Each row below holds a small network's activations on one input, seen along a few directions.
In each table, some parts of the input vary, and every possible input appears once, in random order.
Descriptions start from the smaller parts, as in this example, which fits no table here: one of 8 places around a ring, together with either a single point or one of 9 places around a ring or (one of 2 separate values, together with one of 6 places along a line).
Shared parts are said once, and a part with two or three values counts as separate values.

Other details of the inputs shift rows strongly along two fixed directions, in all tables alike. That doesn't count.

Table:
x1: -153,147,-75,32,-87,-135,213,15,-146,-3,-263,-21,191,-186
x2: -212,-72,76,132,-163,-106,402,-2,127,48,-114,283,87,96
x3: -294,95,-132,166,-19,20,164,-16,-63,212,-306,-3,121,-17
x4: -323,88,-44,220,-4,121,174,0,-92,199,-315,27,111,34
x5: 348,146,51,-506,183,107,-757,-136,68,-94,154,-13,-512,359
x6: -71,-143,138,159,-222,194,421,91,290,48,336,-28,-57,-267
x7: -250,177,-101,80,-44,-13,199,14,-219,-7,-262,-62,176,-122
x8: 82,-71,30,231,-37,537,18,113,11,54,516,-496,-81,-429
x9: -79,-88,-60,141,4,-240,206,12,-9,86,-238,131,241,-114
x10: 13,122,2,-156,100,-394,-87,-49,-160,-173,-382,264,152,237
x11: 203,-141,80,132,-95,370,118,83,375,192,539,-323,-195,-537
x12: -132,-28,-11,81,-120,-162,342,-6,129,129,-202,206,112,-13
x13: -214,85,-147,173,21,-101,139,63,-243,-12,-240,-100,279,-67
x14: 211,166,112,-397,234,316,-747,-120,-35,-112,133,-26,-519,463
x15: -116,55,-123,123,-19,-223,150,66,-167,-8,-244,-60,295,-131
x16: -137,25,-18,106,-55,-127,258,-25,114,188,-276,176,116,-88
x17: 22,69,21,-187,40,-430,-4,-37,-143,-225,-307,301,147,312
x18: -96,102,23,20,-83,-165,294,-3,-41,-37,-231,110,177,-194
x19: 390,-2,231,-506,81,25,-540,-128,50,-395,383,192,-420,488
x20: -90,54,32,-15,-144,-200,374,12,-22,-88,-159,142,176,-122
x21: 300,-387,1,224,-69,194,103,111,277,110,654,-322,-18,-415
x22: -70,55,-134,-117,114,-337,-188,-69,-196,-11,-436,195,134,259
x23: -264,-24,-96,249,52,14,125,39,-211,102,-276,-8,234,6
x24: -99,164,61,-273,-33,-271,73,-82,33,-76,-383,388,-66,283
x25: 324,65,51,-310,301,175,-828,-68,-206,-260,216,-110,-311,486
x26: 133,-254,-134,289,27,367,-83,101,84,188,525,-505,-1,-403
x27: -60,15,114,-125,2,-357,77,-24,-142,-287,-195,376,111,407
x28: 42,-56,-36,184,-53,501,22,90,190,212,480,-479,-187,-447
x29: 178,-178,-68,219,-72,366,-18,75,280,299,507,-440,-118,-452
x30: 414,-187,155,-369,162,-46,-619,-117,67,-279,386,204,-375,576
Each input here is: one of 5 places around a ring, together with one of 6 places along a line.
Changing only the place on the line of 6 turns x16 into x12. The same change can be made to x18. Which row results?
Answer: x20
Start at x7 and move only the place on the ring of 5, one step at a time. The first step leads to x13. Which rows follow, in order?
Answer: x26, x3, x28
Which other rows does x30 become when the place on the ring of 5 takes its other values? List them by row number.
Answer: x2, x6, x19, x27

Table:
x31: -120,-48,28,457,-54,325,349,151,-61,110,166,-316,218,-478
x32: 392,133,134,-603,127,-134,-596,-191,51,-252,27,261,-415,511
x33: -126,-191,11,323,-248,214,540,102,274,243,263,-112,79,-367
x34: -160,112,-153,-49,57,-422,10,7,-253,-67,-466,168,266,266
x35: -132,55,45,-22,87,-380,64,-73,-124,-42,-527,400,227,232
x36: 356,-38,185,-298,-13,178,-259,-37,201,-167,511,-98,-379,-3
x37: -348,198,-49,-56,24,-249,106,-60,-72,95,-626,335,53,371
x38: -307,56,-229,135,-4,-264,179,12,-310,40,-453,29,373,-19
x39: 29,-181,-13,135,-125,-27,276,111,11,-106,347,-148,138,-225
x40: 67,-191,-125,198,-79,-75,143,71,49,70,246,-188,188,-261
x41: -300,2,-32,391,-162,419,408,101,64,248,177,-315,55,-371
x42: 287,91,60,-412,356,-8,-827,-171,-225,-177,-143,164,-290,540
x43: 315,-106,-20,-171,153,511,-641,-87,178,109,545,-309,-528,92
x44: 45,-109,31,279,43,97,142,103,62,113,102,-166,144,-281
x45: -73,-19,-60,290,-138,145,408,149,200,237,116,-288,120,-586
x46: -275,208,-130,-26,22,-273,1,-4,-390,-163,-490,102,252,271
x47: 274,-123,41,-141,36,235,-391,-72,283,94,436,-63,-382,129
x48: 564,-252,18,-202,75,137,-512,-22,142,-183,759,-275,-292,74
x49: -66,26,-85,111,-48,189,121,43,38,185,19,-238,17,-413
x50: -98,41,82,-53,48,-348,144,-57,-114,-147,-459,436,209,264
x51: -231,146,-36,13,-116,-323,351,-31,3,101,-492,263,192,-88
x52: -376,321,-43,43,-72,-86,310,-1,-193,8,-521,87,203,-61
x53: 39,120,155,-485,58,-125,-392,-148,-5,-242,-133,442,-368,706
x54: 244,-250,183,144,-28,266,66,104,189,-108,596,-174,-81,-303
Changing only one part turns x48 into x39. The same change can be made to x32. Which row results?
Answer: x36
What is each input in this table made of?
Answer: one of 4 places along a line, together with one of 6 places along a line
